A small network was shown many inputs. Here are its activations along a few directions, one row for each input.
In each table, some parts of the input vary, and every possible input appears once, in random order.
Descriptions start from the smaller parts, as in this example, which fits no table here: ring(5) and (point or ring(11) or (values(2) and line(6))).
Shared parts are said once, and a part with two or three values counts as separate values.
(in the rows, 128 means zero)

A family of inputs:
row 1: [131 114 121 133 123 145 148 164 135 145 113 114 119 119  86 102 134]
row 2: [135 129 114 150 101  94 157 115 146 158 126 100 109 139 111 147 126]
row 3: [108 146 144 110 149 152  83 125 145 132 128 138 158 125 126 134 121]
row 4: [131 133  12  98  89 140 115  96  92  41 113 142 119 164 140  77  95]
row 5: [127 124 158 121 135 156 147 145 152 110 106 112 123 120 115 128 130]
row 6: [128 100 127 129 116 111 153 127 150 124 123 106 147 102 109 102 150]
row 7: [152 133 131 149 132 116 152 117 155 134 129 113  79 108 131 167 124]
row 8: [120 135 116 128 142 132 114 146 129 147 142 158 157 135  95 112 140]
row 9: [119 165  44  94 106 167 104  66 104  28 113 128 119 180 178  82  92]
row 10: [107 115 122 140 139 135  96 173 139 126 147 129 163 123  97 108 131]
row 11: [122 130 148 114 154 115 123 114 115 137 115 156 125 119 156 151 123]
row 12: [111 134 143 138 164 157  92 152 147 114 142 130 142 113 119 121 136]
row 13: [133 114 161 125 138 136 152 108 156 104 116  99 138 109 118 129 136]
row 14: [156 118 130 152 103 100 137 144 115 161 133 136 101 119 135 132 118]
row 15: [157 109 164 132 113 125 146 111 124 130 115 111  95 146 157 169 132]
row 16: [122 156 147 118 166 137 102 113 116 137 134 131 152 139 137 141 127]
row 17: [104 141 146 144 152 162 127 143 142 116 144 118 124 112 109 119 136]
row 18: [140 136 161 116 131 121 138 109 104 139 134 146 110 126 154 162 130]
row 19: [152 139 151 155 125 121 143 130 128 140 133 138  92 115 156 156 112]
row 20: [115 142 122 118 145 114 116 128 113 154 146 139 167 148 118 122 133]
row 21: [156  96 129 137  94 100 146 132 121 151 120 118 109 139 148 142 147]
row 22: [111 128 116 123 130 107 121 127 104 170 118 144 145 125 138 131 119]
row 23: [ 98 115 137 130 118 129 124 153 136 120 143 116 148 125  93 100 142]
row 24: [138 121 130 120 109  98 138 136 103 154 139 149 132 120 145 140 135]
Question: The inputs of row 16 and row 20 match in every part but one. If row 9 is changed in the same way as row 16 into row 20, which row does it become?
Answer: row 4
Question: What is each input in this table made of?
Answer: values(2) and (point or ring(11))

A family of inputs:
row 25: [160 126  39 109 141 126 124 102  59 112 103 141 123 126 127  92 105]
row 26: [ 27 140 175 100 180 190  81 199 152 111 152 161 216 137  77  27 197]
row 27: [160 126  50 122 142 158 159  99 116  50  95 103 110 132  94  88 128]
row 28: [126 135  53 123  85 162 140  78 159  57 115  81 112 134 115  96 101]
row 29: [134 113 195 137 120 108 128 143 111 205 128 129 118 127 162 167 149]
row 30: [150  92 151 172  88  96 170 177 192 138 139  85 119 109  95 140 152]
row 31: [130 118 168 173 106 127 171 121 186 175 110  67 124 112  81 152 126]
row 32: [123 144 178 140 129 111 118 115 131 225 139 133 131 122 132 187 113]
row 33: [126  94 174 156  94 126 196 153 174 162 105  60 106 109 118 126 164]
row 34: [122 120  60  98  75 130 131 118  80 108  96 131 117 144 175  86 123]
row 35: [ 43 123 132 127 178 146  65 211 175  90 192 179 229 141  40  59 172]
row 36: [145 115 172 146 109  75 121 167 129 191 168 150 126 130 135 184 135]
row 37: [139 146 107 117 117 129 116 128 120  30 144 158 101 143 175 151 104]
row 38: [120 140  41 103  82 117 114  75 100 125 116 131 138 138 138 106  84]
row 39: [154 100 156 149 148  97 154 132  98 222 120 120 127 103  90 135 128]
row 40: [163 150 109 111 182 174 115  92  96  51 111 163 102 132 152 129  98]
row 41: [139 135  68 110  99  89  97 125  94  91 161 170 118 163 168 129 109]
row 42: [139 122 235 124 142 132 149 142 155 156 119 120  95 115 172 187 139]
row 43: [126 143  91  84 101 127 115  98  71 103 122 154 122 171 205 105 122]
row 44: [131 170 115 104 134 166 103  81 134  61 118 133 111 146 166 151  72]
row 45: [121 111  68 123  80 157 161 107 137  43  96  90  97 137 154  72 149]
row 46: [131 147 220 134 153 130 133 100 175 168 131 121 107 107 143 208 106]
row 47: [142 108  46 145  73 115 137 131 150  23 123 115 108 140 123  96 139]
row 48: [ 27 161 140 112 186 193  63 147 179 125 164 144 244 117  43  65 153]
row 49: [165 107 156 159 153 129 182 138 159 162 108  78 109 102  70 123 143]
row 50: [159 125 174 134 173 109 131 125 103 217 135 138 114 110 119 169 135]
row 51: [137 101 149 157  81  59 155 175 130 197 149 127 135 118 118 158 135]
row 52: [158 147  60 106 170 130 104  90  57 102 123 156 120 135 159 116 115]
row 53: [126  98 174 152  90  94 160 148 110 216 112 110 122 123 138 137 147]
row 54: [120 124 156 153 108 103 144 125 133 236 119 102 139 115 112 164 112]
row 55: [130 163  73  98 112 123  84  80  98 119 124 142 135 159 166 136  86]
row 56: [140 120 209 160 144 106 130 158 171 136 159 136  94 106 149 194 129]
row 57: [127 152 127 100 124 164 126 100 109  44 113 143  94 151 199 120 120]
row 58: [162 130 212 138 199 129 136 121 140 155 114 127  94  98 126 199 130]
row 59: [ 67 149 140 112 238 196  79 168 131 116 158 161 222 115  22  37 175]
row 60: [136 117  35 119  71  83 114 139  93  87 130 152 128 142 151 116 114]
Question: What is each input in this table made of?
Answer: values(4) and (point or (values(2) and line(4)))
Question: The inputs of row 56 and row 42 match in every part but the values(4) part. If row 60 is changed in the same way as row 56 into row 42, which row does it become?
Answer: row 34
Question: Which other rows does row 37 become when the line(4) part takes its other values? List them by row number.
Answer: row 41, row 47, row 60
Question: List by row number the other rows that have the values(4) part in common with row 27.
Answer: row 25, row 39, row 40, row 49, row 50, row 52, row 58, row 59
Question: Which other rows does row 43 become when the values(2) part takes its other values? List them by row number.
Answer: row 29
Question: Which other rows does row 36 become when the values(2) part takes its other values? List them by row number.
Answer: row 41
Question: Which other rows does row 54 become when the values(4) part takes its other values? List them by row number.
Answer: row 39, row 51, row 53
